A small network was shown many inputs. Here are its activations along a few directions, one row for each input.
In each table, some parts of the input vary, and every possible input appears once, in random order.
Descriptions start from the smaller parts, as in this example, which fits no table here: one of 5 places around a ring, together with either a single point or one of 11 places along a line or (one of 2 separate values, together with one of 6 places along a line).
Shared parts are said once, and a part with two or three values counts as separate values.

Rows:
row 1: [ 21  11  21 -45  24 -75  57  79 -12  94 -46  45  32  38   4 -21 -58]
row 2: [-21  -1 -22  11 -12  70 -51 -43 -18 -60 -24 -86 -62 -26 -15  60   2]
row 3: [-19 -14 -62 -26 -19  23  -9 -31  -5 -72 -51 -72   4 -73   7  66 -26]
row 4: [ -23  -10  -74  -11   -9   36    6  -45   31 -110    2  -55   27  -56
   54   23    2]
row 5: [ -20   34 -105  -26  -34   62   -4   -8   41  -39   19   18   13  -67
   66   56   15]
row 6: [ 13 -33  90  19 -19 -11 -29   2 -76  88 -27 -40 -36  21 -31  29 -28]
row 7: [ 14  34  49  46  63  -3   0 -10  35 -11  90  26   7  -1 -14 -73  59]
row 8: [-15  19 -41 -27 -63  63 -66 -43 -33   8  -9  35 -10 -59  -2 101  24]
row 9: [-12 -39 -16 -33 -24 -32   6  -1 -24  -1 -80 -87   3 -32  -5  84 -53]
row 10: [ 23  -5  76  24  51 -54  27  35  21 -21   3 -15 -22  89  -3 -84  21]
row 11: [ 13  25   2  30  22  38 -55 -38  57 -54 102   5   0 -33   9 -39  76]
row 12: [ 15 -23  78   2  58 -57  22  30 -24  34 -43 -40 -21  94 -50 -50 -23]
row 13: [   0  -61   12  -10   -9  -63   30   25  -35   29 -102  -58   15   29
  -12   22  -70]
row 14: [ -4 -11  33 -26 -51 -16 -11   2 -64 110 -40  41  19  27 -57  47 -35]
row 15: [  -8  -34  -77    5   20   23   43  -11   70 -109   52   -9    1  -26
   54  -45   39]
row 16: [  -7  -13   19   -9  -23  -13  -57  -15  -37   -5  -45 -106  -40   32
  -31   80  -29]
row 17: [ -1 -12  98  24  40 -44  -4  21 -53  91  -5   7 -18  63 -56 -45   1]
row 18: [  12   15  103   53   34  -38    4    9   -8   26   28   34    3   44
  -13 -101   15]
row 19: [ 33  30 -47  -4  27 -18  61  52  49 -13  55  75  33  -6  56 -61   0]
row 20: [-14  34 -52   3 -18  44 -20 -40  61 -21  83  86  22 -36   7 -28  71]
row 21: [ -14    0   -3   38  -37   69 -101  -54  -55  -21    4  -38  -44  -43
    1   59   17]
row 22: [ -1  14 -10  34 -20  77 -95 -61  -9 -65  53 -27   5 -45  20  11  37]
row 23: [  8  38  48 -18  16 -50  24  23  11  63  32 106  34  44 -23 -61  11]
row 24: [ 20  22   8 -24  18 -51  70  76  19  29   8  82  46  19   9 -78 -42]
row 25: [ -2 -24  27  -4  37 -91  78  42  14 -32  -9   3  40  49   7 -89 -11]
row 26: [  8  -3   2 -11 -74   3 -59 -27 -49  66 -53  29 -11  -5   7 100 -31]
row 27: [ -3 -40  50   5   1 -21 -10  16 -47  38 -59 -79 -37  69 -62  26 -34]
row 28: [ 12  11  55 -32  11 -51  18  18 -43 112 -18  77  33  54 -48 -34 -29]
row 29: [  9  24 -93 -24 -53  40 -29  -4  -8 -17 -41   2  13 -79  28  80 -33]
row 30: [ -1  34  -6   4  28   8  24   8  40  23  81 109  21   5  -8 -52  59]
row 31: [ 20 -22   2 -22 -47 -25  40  50 -47  96 -81   4  25  -4   2  33 -74]
row 32: [   0    0  -20   26   30   59    4  -29   74 -103   67  -31  -36   -6
    7  -53   63]
row 33: [ -21   -4  -43   16    4   90  -48  -43   26 -102   26  -61  -38  -11
    6   18   35]
row 34: [  3  -5 -20  -8  68 -40  94  20  58 -72  49   3  26  -4  15 -62  15]
row 35: [-16 -13  46  39 -50  15 -67 -41 -75  46 -26 -54 -44  -7 -18  70 -19]
row 36: [  3  -4 -43 -20 -71 -14 -11  23 -35  57 -75 -14   0 -22  38 103 -41]
row 37: [-18 -43  43 -25  54 -84  86  59  -9  45 -67 -20  -2  46 -13 -28 -29]
row 38: [-22  20 -62   2 -37  97 -53 -53  18 -22  28  64   5 -59  17  40  35]
row 39: [ -2   7  20  47  66   8  47   4  54 -64  55 -10 -24  45 -16 -77  56]
row 40: [ 19  38 -83 -23  -2  26  38   5  87 -44  62  51  19 -71  63 -26  13]
What is each input in this table made of?
Answer: one of 5 places around a ring, together with one of 8 places around a ring
The inputs of row 11 and row 15 match in every part but the place on the ring of 5. If row 6 is changed in the same way as row 11 into row 15, which row does it become?
Answer: row 13
The inputs of row 21 and row 2 match in every part but the place on the ring of 5. If row 22 is changed in the same way as row 21 into row 2, which row does it become?
Answer: row 33
Change only the place on the ring of 5 in row 24. List by row number the other rows that result.
Answer: row 10, row 18, row 23, row 25
A walk changes only the place on the ring of 8. It starts at row 5 and steps to row 40. List the rest of the walk in order.
Answer: row 19, row 24, row 1, row 31, row 36, row 29
A walk changes only the place on the ring of 8. It starts at row 14 and steps to row 26. List the rest of the walk in order.
Answer: row 8, row 38, row 20, row 30, row 23, row 28

Rows:
row 41: [  9   1  18   5  10  -7   4   4  -3   9   4   5  -1  18  -7 -22  -1]
row 42: [ -3  -5  15   1   9 -12   5   5  -2   5   2   3  -2  20 -14 -14   7]
row 43: [  7  -5  17 -10  -7 -27   9  19 -26  39 -26   3  10  14 -10   4 -25]
row 44: [  6  -7  22   2  17 -30  32  28  -3  26  -5  19   6  27 -12 -35 -10]
row 45: [  2  -8  12   3  -4  -5  -4   1 -13  20 -10  -3  -2   3  -8   5 -10]
row 46: [ -1 -10  16  -2   6 -11   3   5  -7   8 -13  -7  -5  14  -6  -4  -5]
row 47: [ 12  -3  24   2  18 -31  30  26  -4  27  -1  21  11  28  -8 -41 -10]
row 48: [  8  -6  17   0   9  -8   1   2  -7   7  -9  -8  -3  14  -3 -10  -9]
row 49: [-22  28 -84   5 -23  78 -42 -56  52 -98  49 -15  -8 -76  45  50  48]
row 50: [  0  -7  14 -10  -8 -28  12  22 -25  38 -28   2   7  13 -13   9 -22]
row 51: [ -4 -10  10   2  -4  -4  -3   2 -12  17 -13  -5  -6   2 -14  12  -9]
row 52: [-14  33 -81   2 -23  84 -49 -57  52 -96  52 -14  -7 -78  49  47  45]
What is each input in this table made of?
Answer: one of 2 separate values, together with either a single point or one of 5 places along a line
Change only the place on the line of 5 in row 43. List by row number the other rows that result.
Answer: row 41, row 45, row 47, row 48

Rows:
row 53: [  13  -15   59   26   70  -40   57   27   24  -24   23    1   -4   74
  -12 -114   23]
row 54: [  2  22  11  -3  24 -47  49  39  19  40  14  91  27  17  -6 -48  -4]
row 55: [-12  13 -71 -29 -61  48 -53 -42 -11 -33 -26 -38   1 -59  37 106  -1]
row 56: [ 33  15  61   6  30 -48  45  43 -26  83  -7  84  30  46 -14 -80 -19]
row 57: [  1  32 -33  30  21  54 -12 -34  67 -76  82  26  -2 -31  41 -31  57]
row 58: [-21 -28   1 -15 -13  -2  -7   2 -25  16 -47 -28 -22  15 -29  38  -8]
row 59: [ -3 -56  47   2   2 -31  10   3 -37  16 -59 -80 -32  52 -42  16 -34]
row 60: [ -6  22 -23  35  21  54 -30 -52  63 -92 106  14  -7 -31  11 -49  82]
row 61: [-21  26 -69  -5  11  28  22 -23  77 -68  63  34  25 -50  46 -10  39]
row 62: [-19  13 -32   6 -48  70 -98 -65 -13 -53  20 -68 -31 -48  -3  77  33]
row 63: [  6   2  -3 -36 -43 -27 -19  17 -45  76 -72  18   7   6 -19  77 -55]
row 64: [  8 -54  88  -8  -2 -61   7  34 -82  95 -79 -58 -10  55 -55  14 -71]
row 65: [  14  -19  100   18   54  -75   66   64  -29   56   10   20   10   73
  -29 -116   -7]
row 66: [-16   5 -42  11 -53  73 -65 -57  -8 -34  -4 -56 -30 -60  15  93  -2]
row 67: [  4  27 -65   5  26  26  29  -6  70 -72  53  34  19 -46  61 -27  26]
row 68: [ 24 -14  50 -19 -30 -37 -21  28 -86 122 -89   3  15  22 -37  47 -73]
row 69: [ -4   3 -79 -32 -51  44 -31  -8  -2 -32 -26 -46  -4 -77  37 102 -20]
row 70: [ -2   7  -3   7  42 -29  49  28  45 -18  37  47   8  43  -1 -93  33]
The inputs of row 69 and row 67 match in every part but one. If row 62 is changed in the same way as row 69 into row 67, which row does it become?
Answer: row 60
What is each input in this table made of?
Answer: one of 2 separate values, together with either one of 4 places along a line or one of 5 places around a ring
